A small network was shown many inputs. Here are its activations along a few directions, one row for each input.
In each table, some parts of the input vary, and every possible input appears once, in random order.
Descriptions start from the smaller parts, as in this example, which fits no table here: one of 8 places around a ring, together with either a single point or one of 9 places around a ring or (one of 3 separate values, together with one of 6 places along a line).
Shared parts are said once, and a part with two or three values counts as separate values.
(in the rows, 128 means zero)

Other details of the inputs shift rows strongly along three fixed directions, in all tables alike. That doesn't count.
To show where, the next rows are all for the same input, with only those details redrawn:
[136 122 124 137 120 134 102 130 127 144 135 122 120]
[133 124 124 138 120 133 102 130 126 142 139 125 122]
[134 123 123 137 122 134  99 128 129 143 137 122 121]
[142 124 128 129 125 131 132 135 126 138 126 117 118]
[121 133 128 143 123 130 103 129 123 130 153 133 129]
[117 153 131 126 151 123 152 118 144  94 152 125 128]
[124 130 129 144 119 130 104 133 117 135 150 135 129]

A family of inputs:
x1: [103 158 128 137 148 123 121 111 144  90 172 136 135]
x2: [137 124 129 124 114 120 148 149 108 121 140 140 123]
x3: [135 133 131 129 131 129 131 130 128 132 139 125 126]
x4: [123 114 123 130 107 122 108 140 111 132 126 149 129]
x5: [138 121 124 118 135 131 125 121 143 141 101 114 119]
x6: [119 129 104 118 141 128 108 101 167  99 131 131 133]
x7: [136 116 122 126 125 132 133 127 135 138 104 121 132]
x8: [104 131 165 172  78 112 153 185  31 138 172 191 174]
x9: [136 121 121 136 125 136 103 122 134 146 128 125 133]
x10: [141 117 120 123 130 134 130 122 143 141 104 118 131]
x11: [118 130 127 129 127 132  96 120 131 131 133 124 119]
x12: [124 119 118 138 120 134  98 119 135 135 123 130 139]
x13: [133 130 123 133 133 136  97 119 139 139 142 122 124]
x14: [154 126 136 115 133 127 170 140 127 137 114 110 116]
x15: [125 138 139 119 140 123 169 132 124 118 114 129 131]
x16: [131 120 127 123 128 137  97 121 130 151 117 117 112]
x17: [128 130 146 144 110 122 142 154  88 139 148 144 137]
x18: [121 118 112 125 122 125  89 119 139 122 128 138 123]
x19: [121 120 126 143 113 130 116 135 115 136 125 141 143]
x20: [119 132 129 129 131 125 131 126 130 121 120 129 127]
x21: [128 138 145 117 134 125 171 141 111 125 120 126 121]
x22: [126 123 124 126 127 134  96 121 134 140 122 117 111]
x23: [131 120 121 140 119 133 105 127 129 139 130 127 133]
x24: [126 133 136 119 136 121 166 132 126 118 109 125 126]
x25: [125 122 127 122 130 136  93 117 132 144 123 120 114]
x26: [139 120 122 131 122 135 100 125 135 144 130 115 117]
x27: [131 123 123 122 131 136  93 117 140 146 120 115 112]
x28: [130 120 123 124 127 135  94 120 135 146 118 114 110]
x29: [ 98 171 117 123 179 124 131  80 185  66 167 126 143]
x30: [144 120 130 116 132 128 169 133 134 133  97 118 133]
x31: [134 130 137 129 123 122 176 146 112 120 123 131 136]
x32: [130 113 120 123 110 129  94 134 119 139 128 134 113]
x33: [139 121 126 126 131 134 130 123 133 139 118 120 130]
x34: [151 124 133 117 130 127 165 140 125 137 113 110 114]
x35: [129 120 124 134 126 134 103 119 131 140 131 128 135]
x36: [105 136 140 152 113 124 131 143  94 124 150 165 162]
x37: [131 119 124 124 131 133 131 121 135 134 110 126 136]
x38: [135 114 116 123 128 135  93 114 149 145 102 111 115]
x39: [ 74 183 126 124 186 119 128  76 175  53 171 140 147]
x40: [117 130 133 132 125 129  99 125 121 136 137 131 124]
x41: [113 148 130 118 156 121 146 107 152  98 127 124 131]
x42: [135 124 135 110 139 127 163 128 131 130  96 118 121]
x43: [149 123 126 110 125 121 168 144 123 119 124 124 115]
x44: [108 145 138 132 136 118 156 131 119 104 132 140 136]
x45: [133 132 128 131 131 129 127 129 132 127 137 121 122]
x46: [115 125 130 131 107 121 112 144 100 123 146 152 125]
x47: [143 122 137 114 130 124 168 139 124 137  93 118 122]
x48: [148 109 118 106 121 124 170 139 132 122  94 125 125]
x49: [126 125 120 138 126 132 100 118 137 133 136 127 135]
x50: [148 124 132 118 132 127 170 135 132 132 109 115 129]
x51: [134 126 132 119 135 129 172 131 128 125 105 126 137]
x52: [135 111 118 133 121 135  99 120 137 149 111 123 135]
x53: [122 140 143 119 132 121 173 141 113 113 124 127 120]
x54: [121 151 134 123 152 126 151 117 140 104 149 126 130]
x55: [120 125 116 135 118 124 102 125 129 114 150 146 137]
x56: [125 124 124 141 119 131 103 125 127 133 138 132 138]
x57: [149 117 120 108 126 121 170 138 133 116 110 123 122]
x58: [ 96 138 144 159 104 118 138 153  81 115 158 173 165]
x59: [140 132 138 117 138 127 163 134 126 126 126 119 121]
x60: [135 125 132 117 133 131 124 125 134 140 114 113 113]
Changing only one part turns x19 into x44. The same change can be made to x36. Which row results?
> x15
Changing only one part turns x11 into x38. The same change can be made to x40. Which row results?
> x41
What do these inputs look like to the network?
> one of 5 places around a ring, together with either one of 2 separate values or one of 10 places along a line
Which other rows does x59 become when the place on the ring of 5 takes its other values? List them by row number.
> x25, x35, x37, x42
Which other rows does x8 become when the place on the line of 10 takes its other values? List them by row number.
> x9, x23, x29, x31, x33, x35, x49, x50, x56
Which other rows does x4 become when the choice among 2 separate values takes its other values? List them by row number.
> x18
Which other rows does x43 become when the choice among 2 separate values takes its other values? List them by row number.
> x2
Which other rows does x14 become when the place on the line of 10 takes its other values? List them by row number.
> x1, x3, x13, x17, x26, x34, x45, x54, x59

A family of inputs:
x61: [147 125 125 121 129 125 136 130 136 135 120 114 115]
x62: [102 149 146 151 130 125 138 136 103 113 171 152 150]
x63: [135 125 129 124 132 133 138 126 130 136 112 117 120]
x64: [132 127 136 128 132 133 140 130 126 140 119 116 123]
x65: [114 153 102 110 173 128 122  81 197  71 147 106 121]
x66: [132 118 130 116 125 124 140 133 118 130 117 134 123]
x67: [133 129 130 124 130 131 138 134 125 134 116 123 122]
x68: [110 144 134 145 123 120 130 136 116 103 164 150 145]
x69: [131 119 125 116 121 126 140 133 124 127 117 127 121]
x70: [140 122 129 128 129 132 142 131 125 137 119 120 124]
x71: [139 126 127 121 129 124 136 131 131 134 114 116 113]
x72: [134 129 135 123 127 124 141 139 122 134 116 125 117]
x73: [133 121 122 121 122 127 141 136 128 124 113 120 119]
x74: [112 145 158 139 121 121 159 149  86 127 145 144 142]
x75: [138 103 126 154  97 144  35 129 109 191 137 126 127]
x76: [144 116 123 110 129 128 137 130 133 131 116 125 120]
x77: [110 123 110 142 132 133  77  99 155 124 127 141 156]
x78: [104 126 112 140 133 131  79 101 150 124 123 141 155]
x79: [139 117 122 115 122 130 139 133 129 126 122 126 122]
x80: [141 126 131 123 129 125 138 136 128 136 124 122 119]
x81: [139 123 126 121 125 129 137 131 136 128 112 116 117]
x82: [108 151 138 144 127 123 133 134 108 110 165 155 146]
What do these inputs look like to the network?
> one of 2 separate values, together with either a single point or one of 10 places along a line
Changing only the choice among 2 separate values turns x81 into x68. The same change can be made to x69. Which row results?
> x79
Which other rows does x65 become when the choice among 2 separate values takes its other values? List them by row number.
> x73
